A small network was shown many inputs. Here are its activations along a few directions, one row for each input.
Each table varies a few parts of the input and shows all the possible inputs, shuffled.
Descriptions start from the smaller parts, as in this example, which fits no table here: one of 2 separate values, together with either a single point or one of 11 places around a ring or (one of 4 places along a line, together with one of 8 places around a ring).
Shared parts are said once, and a part with two or three values counts as separate values.
In the rows, zero is written as 128.

Other details of the inputs vary at random and push rows far along three fixed directions, the same in every table; ignore that.
These rows show it; all are for the same input, with only those details redrawn:
[102 121  88 140 145  94 127 170 131 131 136]
[148 162  80  92  94 120 111  86 129 124 102]
[ 47  98  67 145 128 125 108 157  93 138 125]
[121 123  31 106  91  82 129 133 109  80 153]
[175 156 100 123 150  60 147 168 171 113 147]
[147 174 136 114 137 134 106 102 155 170  78]

Rows:
x1: [122 136 123 121 119 145  82  63 123 168  92]
x2: [189 165 204  95 126 114 133 124 167 125 118]
x3: [139 149 122  84  96 128 156  67 113 103 126]
x4: [ 35  77 119 152 158 164 141 130  81 129 118]
x5: [127 100 177 150 179 111 140 197 149 113 141]
x6: [ 83 106  44 107  66 102  98 139  99  70 137]
x7: [121 113 170 166 174  79 100 184 174 139 141]
x8: [119 112 191 154 161  98 144 200 141 126 147]
x9: [ 45 105 101 166 142 152  91 167 101 174 117]
x10: [101 157  84 100  96 136 111  69 124 120  89]
x11: [181 138 136  85  89 143 140  93 152 104 128]
x12: [103 142 128 124 124 143  94  49 133 154  88]
x13: [188 179 188 113 153 107 172  99 162 136 113]
x14: [169 148 154 125 125 173 126  97 141 129 118]
x15: [173 159 131 102 123 120 161  72 127  94 112]
x16: [128 137  91 126  72 152  74  61 122 124 129]
x17: [ 71 148 153 163 132 197  68 120 136 201  75]
x18: [131 110  75  91 117  90 179 123 117  56 179]
x19: [117 100 116 167 133 133 143 168 106 100 169]
x20: [181 118 110 129 148  98 164 163 131  87 178]
x21: [ 86 104 156 167 142 149 136 175 117 146 164]
x22: [128 103 175 168 151 107 164 192 147 138 151]
x23: [126 137 140 108  99 198 109  81 118 140 119]
x24: [206 149 177 116 135 136 150 113 178 124 109]
x25: [123 104 176 158 150 111 159 192 154 138 157]
x26: [139 112 160 147 189 119 153 194 145 145 169]
x27: [126 131 148 169 161  94 129 203 189 150 130]
x28: [145 108  75 108  97  82 170 134  86  72 179]
x29: [ 60  80 102 142 113 151 128 152  62 130 164]
x30: [140 135 188 128 136 150 113 123 130 131  91]
x31: [ 37  71 145 133 135 168 104 163  92 130 126]
x32: [174 144 121 119  87 114  99  78 167 121 118]
x33: [199 169 179  98 144 115 156 109 155 147 123]
x34: [169 129 118 109  76 146 136  84 118  93 115]
x35: [178 130 123 133 133  84 170 164 124 101 184]
x36: [135 126 103 103  94 158 126  67  74 113 103]
x37: [126 119 144 121 148 166 130 101 107 148  99]
x38: [ 67 141 148 145 152 178  81 113 123 211  56]
x39: [122  89  54  88  98 108 156 128  84  65 180]
x40: [ 99 124 173 156 150 206 102 104  88 189  80]
x41: [168 161 191 161 185 122  94 127 182 201 112]
x42: [ 60  83 105 163 103 157 131 151  71 120 164]
The inputs of x26 and x11 match in every part but one. If x40 is changed in the same way as x26 into x11, which row does it become? -> x34
The inputs of x4 and x24 match in every part but one. If x3 is changed in the same way as x4 into x24, which row does it become? -> x25
What is each input in this table made of? -> one of 6 places along a line, together with either one of 2 separate values or one of 5 places around a ring
Change only the place on the line of 6 in x35. List by row number the other rows that result. -> x8, x13, x22, x28, x42

Rows:
x43: [169 136 160 135 152 105 131 170 167 127 143]
x44: [172 143 127 111 104 139 132  85 130 106 124]
x45: [ 86 106  78 143 143 102 130 151 105 125 151]
x46: [ 95 106  67  96  75 154 138  83  57  94 140]
x47: [166 129 167 138 160 109 145 157 168 119 145]
x48: [ 32  93 134 182 160 170 104 165 103 192 118]
x49: [150 147 147 134 164  76 139 154 172 134 128]
x50: [120 150 190 127 120 179  85  91 134 184  72]
x51: [175 149 121 107  96 134 117  98 129 115 121]
x52: [112 105  80 103  62 130 126  85  89  73 148]
x53: [124 102  95 141 122 103 137 165 109 106 178]
x54: [161 149 134 140 172  85 141 156 165 136 128]
x55: [ 35  93 136 183 158 171 102 169 107 184 107]
x56: [154 158 120 105  91 122 117  96 147 119 116]
x57: [142 146 148  95 105 144 138  85 120 124 103]
x58: [158 146 147 137 154 102 135 167 178 131 136]
x59: [121 102 101 129 132 107 166 161 103  89 162]
x60: [149 146 157 122 124 165 121  77 128 152 110]
x61: [116  98 106 120 131 106 161 164 111  85 162]
x62: [123 154 145 110 134 157  95  82 140 166  68]
The inputs of x49 and x62 match in every part but one. If x52 is changed in the same way as x49 into x62, which row does it become? -> x47
What is each input in this table made of? -> one of 4 places along a line, together with one of 5 places along a line
Change only the place on the line of 4 in x50. List by row number the other rows that result. -> x43, x51, x53
